These are the activations of a small neural network, seen along a few directions. Each row is one input.
In each table, some parts of the input vary, and every possible input appears once, in random order.
Descriptions start from the smaller parts, as in this example, which fits no table here: one of 2 separate values, together with either a single point or one of 9 places along a line or (one of 4 places along a line, together with one of 8 places around a ring).
Shared parts are said once, and a part with two or three values counts as separate values.
In the rows, 128 means zero.

A family of inputs:
r1: [130 144 140 121 127 130 125 135 117 142 111 137 105 126 141 129 119 140]
r2: [133 128 128 129 130 120 113 125 117 133 126 148 110 137 148 127 126 142]
r3: [139 139 113 124 130 114 124 117 121 119 105 128 126 145 133 130 120 139]
r4: [129 142 121 131 133 138 130 125 136 133 107 125 116 114 134 145 127 129]
r5: [122 115 110 140 128 125 144 135 130 127 121 122 121 106 135 128 134 126]
r6: [119 115 112 144 132 119 132 122 134 118 128 126 121 116 138 132 137 132]
r7: [120 117 125 132 127 114 123 136 118 129 133 136 110 126 146 115 129 141]
r8: [133 141 133 124 128 124 112 125 120 140 113 148 109 138 145 131 122 145]
r9: [130 127 116 117 126 116 150 140 120 119 111 109 120 127 128 120 120 130]
r10: [136 138 120 118 129 122 137 129 120 123 101 116 123 136 131 129 117 135]
r11: [134 142 120 140 133 129 121 113 136 128 110 136 117 126 136 150 130 137]
r12: [131 128 113 143 135 125 119 111 130 121 121 137 123 124 138 144 133 134]
r13: [136 127 155 133 117 155 115 133 154 128 136 134 139 119 107 117 141 101]
r14: [122 118 125 124 122 117 133 146 112 138 128 133 110 118 143 115 123 130]
r15: [133 122 159 125 139 146 117 120 135 130 164 126 162 135  90 136 143 101]
r16: [115 133 151 125 138 142 125 129 146 132 158 128 161 136  98 128 120 106]
r17: [123 131 130 119 124 128 135 150 117 140 119 132 105 117 139 118 120 137]
r18: [149 119 162 125 126 150 115 123 142 129 148 136 148 126 101 131 154  97]
r19: [129 112 111 125 124 107 151 137 116 117 118 110 125 128 131 114 123 129]
r20: [102 134 148 114 110 153 121 109 123 142 218 110 209 153 101 139 132 132]
r21: [138 124 111 127 131 110 128 115 119 112 117 128 127 147 136 125 125 139]
r22: [116 131 149 132 123 150 122 132 161 135 142 128 140 130 105 113 121 110]
r23: [125 131 115 131 129 134 145 139 133 130 115 122 114 107 132 138 131 125]
r24: [128 113 105 129 129 105 135 128 118 109 123 116 129 135 135 115 127 134]
What do these inputs look like to the network? -> either a single point or one of 5 places around a ring or (one of 3 separate values, together with one of 6 places around a ring)
What sort of input is r6? -> one of 3 separate values, together with one of 6 places around a ring
A walk changes only the place on the ring of 5. It starts at r15 and steps to r16. List the rest of the walk in order. -> r22, r13, r18

A family of inputs:
r25: [121 147 134 122 123 143 107  98 132 135 178 118 178 163 106 153 143 158]
r26: [ 94 129 124 137 122 139 137 115 124 126 180 102 161 131 115 137 120 147]
r27: [126 147 101 134 146 127 116 148 101 141  74 145  49 123 179 124 123 148]
r28: [145 117  69 141 118  74 155 124 107 101  76 112 103 123 144 124 114 152]
r29: [132 135 165  97 115 148 138 140 137 145 136 130 148 119  93 111 121  97]
r30: [100  96 129 119 130 146 148 149 129 142 155 103 145 121 131 107 138  97]
r31: [166 151 165 170 141 180  96 134 221 126  98 167 114  70  82 169 164  57]
r32: [145 120  69 130 139  51 168 130 115  68  92 112 110 127 141 123 115 143]
r33: [105 122 136 120 110 134 171 147 145 137 159 121 150 116 109 120 119 120]
r34: [129 113 157  94 125 148 119 136 133 149 136 129 146 121 106  91 138  83]
r35: [102 110 121 133 126 137 139 111 109 123 184 110 167 123 135 132 124 121]
r36: [134 134 100 136 127  97 120 143 116 140  66 125  73 122 176 128 115 146]
r37: [139 118 174 131 131 140  98 115 131 126 161 149 158 165  96 123 134 116]
r38: [130 125 134 126 122 136 105  98 123 128 184 129 177 158 115 144 153 146]
r39: [136 147 175 124 123 137 113 110 140 127 159 152 164 163  88 136 114 121]
r40: [142 124  92 137 125  97 135 140 117  93  77 117  88 120 167 119 117 164]
r41: [129 141 130 126 151 142 111 140  97 170  59 156  43 110 190 135 124 159]
What do these inputs look like to the network? -> either a single point or one of 6 places along a line or (one of 2 separate values, together with one of 5 places around a ring)
What sort of input is r32? -> one of 6 places along a line

A family of inputs:
r42: [159 130 145 132 141 141 111 134 132 127  93 153 102 110 122 135 139 113]
r43: [125 134 153 124 137 160 132 149 163 129 128 125 126 103  97 122 140  85]
r44: [118 154 197 108 109 173  59  71 130 165 240 148 241 186  89 158 130 125]
r45: [145 115 100 121 130  88 142 127  99 111 109 113 134 151 146 132 120 152]
r46: [118 122  85 139 129  79 130 108 113 117 112 125 112 145 173 128 114 164]
r47: [115 142  95 117 126  81 130 120  82 127 105 130  85 146 181 119 108 178]
r48: [147 137 142 139 127 159 130 138 156 139 106 138 116 104 120 148 144 109]
r49: [145 161 137 124 131 144 105 149 116 146  86 171  57 113 160 130 131 150]
r50: [130 106 161 128 128 161 130 158 173 125 146 120 151  95  89 116 149  70]
r51: [103 112 109 121 123 114 160 126 118 111 147  84 152 129 111 108 115 127]
r52: [116 112  97 138 119 102 155 110 116 125 127  98 144 127 138 136 115 141]
r53: [138 154 133 141 143 144 115 127 141 135  93 166  74 123 140 133 134 134]
r54: [105  84 110 131 123 119 165 146 127 108 172  92 169 133  98  99 125 117]
What do these inputs look like to the network? -> either a single point or (one of 2 separate values, together with one of 6 places along a line)
A walk changes only the place on the line of 6. It starts at r47 and steps to r46. List the rest of the walk in order. -> r45, r52, r51, r54

A family of inputs:
r55: [111 121 153 119 115 163 137 143 164 131 177 101 187 128  82 117 128  93]
r56: [103 102  95 131 115 101 169 148 108 124 117  97 106  96 149 109 116 138]
r57: [119 122 114 139 139 116 152 163 133 134  81 136  64  88 159 122 120 131]
r58: [123 130  81 137 125 100 145  97 105 109 120 101 133 136 152 148 124 166]
r59: [119 112  72 114 129  68 151  97  77  86 146  77 169 174 132 120 110 167]
r60: [139 121 165 145 137 159  93 103 158 137 167 159 166 133 100 152 156  99]
r61: [150 134 181 129 133 176  98 127 167 138 129 147 141 100  86 137 154  69]
r62: [110 125 143 130 119 153 110 112 155 123 202 123 186 144 103 132 153 111]
r63: [104  80  88 110 122  69 176 151  83  98 144  76 146 139 132  86 106 143]
r64: [111 172 171  91 108 140  70 114  69 184 202 175 155 186 156 145 111 186]
r65: [174 161 122 143 142 126 101 111 136 127  41 173  58 134 158 140 127 145]
r66: [135 156  96 142 146 117 126 109 125 123  83 136  90 123 156 157 123 154]
r67: [161 132 137 139 133 134 125 168 139 136  43 172  32  97 155 106 129 123]
r68: [132 124 173 122 127 170 137 147 172 140 140 119 159 114  73 121 135  66]
What do these inputs look like to the network? -> either a single point or one of 5 places around a ring or (one of 2 separate values, together with one of 4 places along a line)

A family of inputs:
r69: [100  95 123 123 118 134 154 112 135 105 221  71 235 151  76 129 138 111]
r70: [116 131 150 120 117 146 102  77 123 132 220 116 229 176  94 154 136 133]
r71: [164 127 131 155 147 154 138 149 183 113  53 144  71  82 113 128 153  81]
r72: [121 118  64 121 136  55 151 127  66 104  91 106  91 134 184 124 106 184]
r73: [135 156 177 129 128 169  89 133 146 167 123 177 102 112 129 139 135 112]
r74: [110 104 151 113 119 139 143 149 136 128 175 107 170 132  91 102 128  99]
r75: [125 117 150 132 125 156 142 163 155 138 125 131 111  92 111 115 141  93]
r76: [121 147 177 109 125 156  93 121 129 155 178 152 163 156 106 130 125 120]
r77: [172 165 160 151 146 168  87 118 173 147  54 190  63 102 131 151 145 101]
r78: [119 122  62 133 125  67 152 130  87 112  85 113  84 136 188 117  99 187]
r79: [125 125  63 121 122  64 155 130  76 107  82 101  88 136 185 118 102 186]
What do these inputs look like to the network? -> either one of 3 separate values or (one of 2 separate values, together with one of 4 places along a line)
A walk changes only the place on the line of 4. It starts at r71 and steps to r75. List the rest of the walk in order. -> r74, r69

A family of inputs:
r80: [134 173 185 132 128 184  75 124 157 177 139 196 111 140 127 145 130 125]
r81: [128 100 178 119 123 161 140 121 149 130 186 107 198 125  56 125 156  63]
r82: [154 126 132 156 155 144 135 142 172 127  36 142  63  58 117 133 132  74]
r83: [110 140 114 110 111 117 112  93  92 124 198 105 200 179 134 146 117 177]
r84: [143 156  94 118 128  83 135 119  84 129  66 137  64 146 187 136 114 179]
r85: [144 121 186 138 130 191 120 162 185 153 119 151 129  86  77 122 137  61]
r86: [127 146 175 111 128 155  76  97 124 141 209 156 189 176 105 145 148 129]
r87: [109  74  67 129 121  79 176 168 106  86 134  76 138 120 143  91 113 150]
r88: [106  95 106 124 111 128 158 129 141  92 190  62 207 130  93 116 139 115]
r89: [ 99 127  73 114 135  67 137 130  62 113 148 116 120 164 182 125 102 205]
r90: [140 106  89 136 134  93 183 152 120 107  53 101  73 101 140 108 118 123]
r91: [142 171 136 148 131 133  88 101 144 157  60 185  46 110 175 144 129 136]
What do these inputs look like to the network? -> one of 2 separate values, together with one of 6 places around a ring
Changing only the choice among 2 separate values turns r86 into r81. The same change can be made to r91. Which row results? -> r82
Change only the choice among 2 separate values in r84. List by row number the other rows that result. -> r90
